Here are a small network's activations along a few directions, averaged over the inputs that share one value of a field.
Related values have similar rows: they may be neighbours, one step apart, or belong to one group.
In the rows, zero is written as 500.
Strong random noise was added to every row along 17 fixed directions; ignore it. To show where, here is one row again and again, with new noise each time:
[473 700 629 625 570 656 397 469 636 457 480 495 538 452 651 620 403 619
 310 479 564 491 463 616 469 492 734 581 483 548 222 421]
[557 350 440 740 422 502 625 493 517 273 493 444 236 576 439 468 234 395
 493 595 561 587 540 332 378 624 350 485 648 654 507 535]
[608 349 450 372 586 387 581 445 445 527 435 443 609 524 484 538 479 359
 743 321 687 641 322 315 399 274 463 422 433 433 427 543]
[610 271 464 384 545 371 439 520 453 491 293 367 510 309 507 451 332 403
 439 335 612 693 442 579 627 619 480 185 439 586 599 497]
[450 338 588 678 479 691 450 507 566 277 674 560 259 678 456 507 640 718
 282 456 279 502 686 745 679 550 377 719 654 403 360 496]
[389 475 433 615 626 712 639 426 465 286 511 628 349 535 512 438 451 545
 455 515 581 439 660 616 538 599 298 557 649 562 538 355]
[649 512 423 712 564 385 654 350 518 417 479 387 445 636 591 378 286 329
 676 661 690 623 303 286 426 426 435 447 503 581 297 715]
[539 326 427 606 515 415 610 228 520 406 428 480 434 643 401 383 412 477
 405 523 517 517 520 502 666 323 228 404 446 557 348 736]
[384 603 598 604 406 559 386 715 637 526 465 350 565 307 580 518 595 525
 328 494 452 520 535 622 303 695 790 557 502 491 380 359]
[564 588 500 439 579 479 360 478 502 590 401 549 496 575 483 534 516 289
 717 587 461 400 438 438 325 394 497 413 528 576 518 420]
[329 446 503 704 370 567 815 403 372 385 671 516 523 531 517 450 616 698
 158 452 516 591 549 450 468 258 653 874 265 351 352 690]
[550 408 557 298 445 534 389 312 588 570 559 341 604 426 641 543 509 510
 214 563 617 528 475 376 739 334 534 422 402 594 530 576]
[511 681 391 439 627 596 487 415 416 474 418 533 388 419 686 371 477 242
 393 647 577 513 356 513 319 295 587 610 450 551 585 405]
[425 333 590 571 523 533 429 534 428 656 613 339 752 600 696 523 936 329
 522 661 561 476 485 332 641 442 559 580 294 647 436 424]
[299 587 465 508 595 698 488 507 586 436 382 542 466 442 563 313 681 347
 416 651 499 393 614 551 275 480 449 552 556 574 506 297]
[560 797 229 266 446 385 541 389 687 471 450 506 383 365 483 335 508 578
 531 671 515 524 478 600 616 629 347 539 689 417 527 513]
[779 577 520 353 473 502 460 435 473 283 596 487 281 527 391 667 414 449
 782 540 378 351 546 512 306 554 490 547 679 514 491 445]
[461 736 489 724 428 463 499 329 671 667 619 449 548 634 603 599  94 668
 347 615 597 382 424 460 655 588 446 422 531 616 394 710]
[671 277 599 745 455 378 468 466 415 490 445 369 567 505 434 642 556 373
 541 448 606 698 399 422 574 276 721 427 458 455 277 593]


Values of DALIV:
muke: [569 518 448 596 234 388 418 641 430 534 575 615 291 468 382 537 536 543
 360 622 367 675 495 469 699 556 627 598 649 394 735 539]
viru: [649 451 625 578 323 414 568 588 329 340 511 475 502 375 201 744 647 472
 741 485 351 332 679 490 289 513 777 518 544 405 489 432]
soz: [466 589 314 262 595 481 432 437 531 643 632 316 564 484 754 382 585 348
 299 494 461 420 256 687 654 430 264 685 328 502 472 553]
ragit: [750 332 695 256 533 553 441 461 498 194 585 428 307 524 470 371 667 519
 544 527 198 440 636 603 458 493 506 551 469 497 442 610]
keleg: [638 591 464 495 361 213 459 577 329 632 314 682 454 480 329 563 445 509
 518 489 370 719 358 399 526 371 729 478 314 483 553 605]
runop: [581 362 668 487 415 453 440 551 477 432 499 186 777 248 446 712 807 424
 469 410 489 385 622 586 497 596 661 495 313 593 294 382]
nise: [452 515 554 752 493 480 587 607 417 570 632 452 631 557 531 519 567 562
 624 543 617 507 476 437 601 569 620 520 558 399 478 547]
luk: [416 513 505 599 281 468 444 545 542 545 465 409 446 378 462 356 599 452
 275 798 385 484 657 460 501 633 611 438 521 592 670 531]
vik: [455 563 380 580 293 367 385 693 724 679 533 373 424 367 429 541 456 614
 288 439 428 569 450 736 700 778 436 553 704 351 537 461]
nad: [489 341 582 627 547 604 462 545 606 387 575 279 431 551 747 336 443 437
 182 568 483 644 400 500 588 565 418 576 439 599 386 635]
zazif: [173 650 391 732 736 692 503 649 687 596 412 545 676 562 825 440 539 494
 323 407 709 529 310 597 518 543 353 730 414 578 212 240]
ziv: [565 392 540 311 720 635 401 498 333 425 477 662 381 456 572 436 534 477
 459 406 471 494 547 714 688 420 416 442 498 501 712 401]
DALIV is arranged as 4 separate groups.
Which other values are in the same group as viru? Give them in the order they are listed.
> nise, zazif
Which other values are in the same group as vik? Give them in the order they are listed.
> ragit, ziv
Which other values are in the same group as nad? Give them in the order they are listed.
> soz, runop

Values of VAS:
vorud: [532 558 558 461 465 435 619 342 439 520 618 476 584 504 434 465 524 656
 470 429 403 453 502 613 466 304 638 562 374 267 403 782]
gituv: [550 508 504 629 478 497 463 543 398 538 611 483 433 529 601 450 603 518
 501 636 446 531 515 630 660 602 605 541 541 459 580 511]
fova: [532 591 651 397 587 737 433 516 686 387 621 444 494 486 767 629 332 606
 393 519 650 501 482 345 498 621 558 609 533 692 428 380]
maf: [449 472 507 676 564 624 542 423 491 600 629 422 548 535 605 540 368 401
 521 531 699 445 451 499 498 443 486 414 649 463 568 505]
tanod: [508 411 733 344 422 457 349 715 560 425 283 638 495 477 363 476 510 722
 528 362 240 703 608 394 302 656 781 374 343 505 466 526]
rad: [401 367 573 696 565 618 514 537 514 369 461 604 381 599 449 483 367 576
 379 393 465 461 614 606 547 549 371 457 568 546 437 486]
zik: [534 494 613 507 463 577 379 565 389 584 618 484 546 464 597 598 446 533
 453 584 533 540 495 399 596 531 737 439 522 483 728 487]
vuva: [545 459 582 261 509 708 215 649 560 501 639 549 330 469 532 516 590 464
 475 564 322 441 570 585 541 510 501 463 827 347 843 334]
vulut: [624 398 602 423 544 470 564 497 480 435 500 514 531 522 496 545 417 592
 621 405 581 578 475 367 553 527 543 438 428 520 468 550]
femik: [400 660 405 818 381 438 604 552 402 653 542 502 483 469 491 509 405 470
 453 657 553 442 511 507 464 572 616 538 557 499 628 500]
ner: [514 440 584 411 532 595 410 531 759 314 404 348 447 427 577 349 482 407
 434 637 514 491 581 390 389 701 350 384 549 745 369 452]
demat: [595 601 560 471 479 476 423 414 493 457 511 444 449 534 459 518 449 428
 491 579 319 338 518 592 378 514 501 493 420 592 423 579]
vamu: [438 559 524 409 354 532 585 544 609 339 557 498 371 542 358 574 360 616
 454 331 324 350 563 448  28 461 464 696 492 449 385 531]
bas: [681 471 498 243 588 459 657 324 338 312 399 624 505 384 430 407 544 582
 631 445 581 697 504 459 560 324 624 456 415 398 477 605]
marur: [357 391 488 515 441 443 578 504 374 512 423 551 542 561 498 373 630 454
 353 530 419 518 546 351 420 425 527 552 187 633 558 544]
Each value of VAS is a pair of two hidden parts, and every pair occurs once (3 first parts, 5 second parts).
Changing only the second part turns tanod into maf. vuva has the same second part as tanod; what does that change turn vuva into?
> fova
Changing only the second part turns femik into demat. gituv has the same second part as femik; what does that change turn gituv into?
> bas

Values of NIFI:
vudas: [348 248 728 710 509 507 511 501 581 648 441 325 835 336 447 236 557 637
 306 406 626 626 602 641 695 437 643  43 534 223 444 811]
bis: [420 655 270 933 230 239 614 519 460 674 610 324 446 515 383 440 655 319
 471 722 398 331 493 672 426 518 455 650 559 415 439 618]
nubi: [384 705 601 856 406 561 721 319 539 443 545 614 526 591 381 344 534 518
 436 850 439 343 648 355 349 355 600 596 482 488 332 730]
favon: [531 364 542 388 645 496 568 543 382 385 741 328 516 648 662 578 381 651
 472  65 328 454 385 783 469 675 289 675 233 489 302 622]
nafun: [700 338 550 392 524 259 446 529 181 580 475 380 519 481 692 332 425 455
 395 581 367 612 357 498 809 636 681 347  54 671 723 755]
bapob: [382 218 733 391 556 676 296 856 302 594 487 590 612 359 448 644 894 489
 645 282 345 416 774 717 424 679 721 396 520 468 802 118]
topil: [460 475 493 834 532 377 506 740 713 540 613 306 455 658 561 314 471 593
 662 444 431 576 397 712 530 831 352 495 714 276 272 671]
fam: [369 563 259 558 355 477 689 392 396 367 313 585 430 193 290 490 368 539
 160 502 521 391 699 744 616 553 376 460 525 521 666 418]
guf: [453 241 575 797 585 806 423 507 546 262 683 381 324 604 554 512 672 422
 422 555 513 459 691 708 588 604 329 568 824 509 439 282]
tumed: [137 605 263 919 248 502 736 424 402 548 675 652 413 750 393 552 415 584
 178 692 361 236 669 469 607 646 144 806 412 719 617 565]
moni: [599 507 558 246 449 639 625 461 447 222 631 310 466 236 645 437 702 572
 353 515 490 571 571 548 315 510 790 803 351 430 404 463]
teru: [254 619 610 632 357 612 549 610 659 402 375 411 564 298 547 337 534 650
 222 607 453 487 695 512 222 789 759 462 433 560 431 443]
reru: [523 536 601 772 557 480 462 669 627 524 567 311 670 485 666 484 853 526
 591 577 548 556 466 669 727 745 631 620 519 490 157 435]
gukag: [386 221 694 493 653 864 502 572 617 308 477 358 485 237 593 294 499 459
 288 386 728 746 608 577 382 440 670 289 785 283 584 424]
bugo: [556 406 365 445 451 366 335 495 748 579 458 475 281 778 365 438 427 349
 657 477 383 462 371 452 420 399 103 408 773 450 415 543]
Each value of NIFI is a pair of two hidden parts, and every pair occurs once (3 first parts, 5 second parts).
Changing only the second part turns favon into topil. tumed has the same second part as favon; what does that change turn tumed into?
> nafun
Changing only the second part turns guf into bis. teru has the same second part as guf; what does that change turn teru into?
> bugo
